Read these off the array that follows. Rows and columns are numbered from 0.
1) What is the entry in row 2 and column 2?
2) What is the entry in the bottom-left corner?
3) What is the entry in row 2 and column 0?
4) What is the entry at row 0, column 2?
5) What is the top entry of the column that holds the smallest entry?
6) What is the entry in the bottom-right corner?
7) What is the entry just right of the largest entry?
8) What is the entry in row 0 and column 1?
-0.18	-0.11	-0.06	0.00	0.02	0.09	-0.03	-0.07	0.04	0.04	0.07	0.05	-0.07	-0.10	-0.02	-0.09
0.08	-0.10	-0.01	-0.07	0.05	0.06	-0.03	-0.20	-0.09	-0.11	-0.08	-0.13	-0.15	0.02	0.17	0.07
-0.10	0.08	0.04	-0.09	0.06	-0.18	0.08	-0.01	-0.01	-0.06	-0.06	-0.07	-0.14	-0.21	-0.08	-0.02
-0.19	0.05	-0.02	0.08	0.08	0.03	0.00	-0.07	0.09	0.11	0.12	-0.23	-0.15	0.07	0.06	-0.04
-0.03	-0.05	-0.01	-0.14	0.03	-0.06	0.09	-0.01	-0.06	0.10	-0.14	0.06	0.10	0.06	0.08	-0.14
-0.02	-0.17	-0.07	-0.09	-0.14	-0.04	-0.18	-0.09	0.12	0.07	-0.12	-0.01	-0.08	-0.06	-0.07	0.15
-0.07	0.12	0.03	0.15	-0.01	-0.10	-0.02	-0.04	-0.03	0.00	-0.05	-0.01	0.04	0.11	-0.04	-0.09
0.16	-0.10	-0.19	0.07	-0.08	0.01	-0.09	-0.07	-0.15	0.05	0.03	0.11	-0.13	0.00	-0.15	-0.12
0.08	0.05	0.04	-0.25	-0.01	0.00	-0.15	-0.17	0.03	-0.03	-0.04	-0.12	-0.05	0.00	-0.17	-0.12
-0.28	-0.03	-0.01	0.03	-0.12	-0.09	0.09	-0.02	0.13	-0.02	0.08	0.10	-0.10	0.02	0.00	0.08
0.05	0.12	-0.03	-0.21	-0.21	0.05	-0.17	-0.08	0.06	-0.04	-0.09	0.03	-0.21	0.09	0.03	0.06
-0.08	0.08	0.03	-0.06	0.02	0.03	-0.02	-0.03	-0.03	0.10	0.04	0.11	0.09	-0.07	0.01	0.06
0.06	0.05	0.07	0.05	-0.07	0.10	0.07	-0.17	-0.05	0.09	0.04	0.13	0.05	-0.05	-0.07	-0.14
1) 0.04
2) 0.06
3) -0.10
4) -0.06
5) -0.18
6) -0.14
7) 0.07
8) -0.11

B =
390,811,541,582,541,888,505,925,386,465,655,772,618,848,425,386
821,413,675,635,675,338,709,302,825,748,565,450,601,377,788,825
818,418,676,635,675,345,708,310,823,747,568,455,603,383,786,823
790,429,662,626,661,363,692,331,795,727,564,462,596,397,762,795
803,425,668,631,668,356,699,323,807,736,567,460,599,392,773,807
820,416,676,636,676,342,710,306,825,749,567,453,602,381,788,825
427,770,550,583,550,833,521,864,424,488,643,739,613,801,455,424
400,800,543,582,544,873,509,908,397,471,651,763,616,835,433,397
865,370,688,640,688,279,730,235,870,777,554,416,598,326,825,870
384,816,539,581,539,895,502,933,381,461,656,776,618,854,420,381
396,798,540,579,541,871,506,907,393,468,649,761,614,833,430,393
394,810,544,583,544,885,508,922,392,469,656,771,619,847,429,392
960,298,723,659,722,177,779,118,965,842,543,359,602,240,905,965
889,356,699,647,698,259,744,212,894,794,555,406,601,310,845,894
Indices start at 0.
What is the entry in row 0 and column 2? 541
The bottom-left entry is 889
What is the entry just right of the smallest entry? 965
The entry at row 0, column 0 -> 390
The bottom-right entry is 894
The entry in the top-right corner is 386
What is the entry at row 1, column 1? 413
The entry directly below 508 is 779
The entry in row 2 and column 2 -> 676
The entry in row 0 and column 1 is 811
The entry just right of 433 is 397
The entry at row 1, column 0 -> 821
What is the entry just right of 581? 539
What is the entry directly below 396? 394
The entry in row 2 and column 0 -> 818
The entry directly above 773: 762
The entry directly below 925 -> 302
The bottom entry of the column that holds the smallest entry: 212
The entry directly below 521 -> 509
The entry just right of 345: 708
The entry in row 1 and column 2 -> 675

x =
[[+2.86 -0.17 +7.57 -1.88 +0.05 -1.05 +0.03 -0.46 +2.61 +0.10 -0.15 -0.04
  -1.48 +0.02 -0.07 -0.28]
 [-0.47 +0.04 +6.57 -4.43 -0.12 +3.71 -0.08 +0.75 +0.17 +0.42 +0.76 +0.02
  -0.11 +0.01 -0.06 +1.02]]
Report the largest entry.
+7.57
Report the entry just right of +2.86.
-0.17
The entry just left of -0.11 -> +0.02
The entry just left of the smallest entry: +6.57

Questions about the array below.
1) Which number is the entry just left of -142?
2) Which number is the entry just left of the smallest entry?
array([[ 152,  153,  386,  102,  384, -148,  156, -147,    1,  787,  -47,
         253,  -97, -198],
       [ -29,  -23,  142, -142,  141, -742,  -13, -737, -388,  -86, -498,
          60, -615, -861],
       [ 309,  309,  374,  326,  373,  415,  309,  415,  362,  679,  379,
         330,  397,  433]])
1) 142
2) -615

Read these off the grid that follows.
1) Give the third largest entry.
2) Give the entry just left of +5.51.
3) Give the second smallest entry.
4) Give the first entry in reading order.
5) Give the entry just right of -0.72.
6) Give the entry just left of +5.27.
7) Give the maximum.
8) Give the entry just left of +4.63.
[[+5.30 -2.57 +2.54 -3.70 -5.76 +5.51 -0.72 -6.10 +6.08 -3.31 +5.27 -6.17
  +0.53 -6.26]
 [-1.94 +1.70 +3.52 +4.63 -4.60 -0.70 -0.98 -5.32 -4.31 -2.20 -6.60 +2.04
  -0.04 +5.75]]
1) +5.51
2) -5.76
3) -6.26
4) +5.30
5) -6.10
6) -3.31
7) +6.08
8) +3.52

Read these off the grid that follows.
1) Which number is the entry directly above the centre entry?
2) Which number is the fourth-last entry, reading row by row?
3) Which number is the entry directly below -1.43?
4) Which number is the last entry, reading row by row?
5) Which number is the entry in the top-right corner?
6) Which number is the entry directly above -2.17?
7) Which number is the entry in the bottom-left corner?
8) Which number is the third entry on the main diagonal?
-3.00 -4.26 -2.29 -1.77 -2.41 +2.20 +0.95
-2.52 +5.63 +3.12 -0.19 -1.71 -1.99 -0.22
-1.68 -5.67 -2.84 -1.27 -1.71 +1.17 +0.71
+0.26 -7.00 +0.81 +0.50 -1.98 +3.49 -0.90
-3.73 +1.76 -3.52 -2.91 +0.16 +6.43 +1.97
-0.33 +7.91 +4.33 +0.74 +0.56 +1.42 -0.70
-1.14 -4.96 +0.63 -0.29 -2.12 +5.48 -0.37
+2.28 +7.17 +4.13 +1.66 +2.32 +0.43 -1.08
-0.97 +5.74 +3.72 +0.64 -0.73 -1.89 -0.62
-3.06 +7.47 +3.95 -0.33 -1.43 +1.71 -0.18
-4.08 -0.29 -4.22 -3.15 -0.51 +6.17 +2.13
-1.21 -3.67 +0.67 -0.41 -1.67 +6.34 -0.29
-0.59 -6.13 +0.67 +0.10 -2.17 +4.50 -0.60
1) +0.74
2) +0.10
3) -0.51
4) -0.60
5) +0.95
6) -1.67
7) -0.59
8) -2.84

[[32 40 61 60]
 [47 89 89 77]
 [26 86 38 31]
 [60 47 24 72]
 [30 56 12 87]
 [59  8 33 62]
 [33 19 41 35]
 [81 56 66 14]
 [21 36 63 84]
 [46 76 45 33]]
Report the entry directly below 36.
Answer: 76
The entry directly below 31: 72
Report the entry directly above 72.
Answer: 31
The smallest entry in the first column: 21
Report the largest entry in the first row.
Answer: 61
The largest entry in the last column -> 87
The entry directly below 19 -> 56
The fifth-last entry, reading row by row: 84
Report the entry just left of the smallest entry.
Answer: 59
The minimum is 8
Report the entry in the top-right corner.
Answer: 60
Report the 1st entry on the main diagonal.
Answer: 32
The third smallest entry is 14
The entry in the bottom-left corner -> 46
Report the top entry of the column that holds the smallest entry.
Answer: 40
Report the entry directly below the smallest entry.
Answer: 19
The entry directly above 21 -> 81
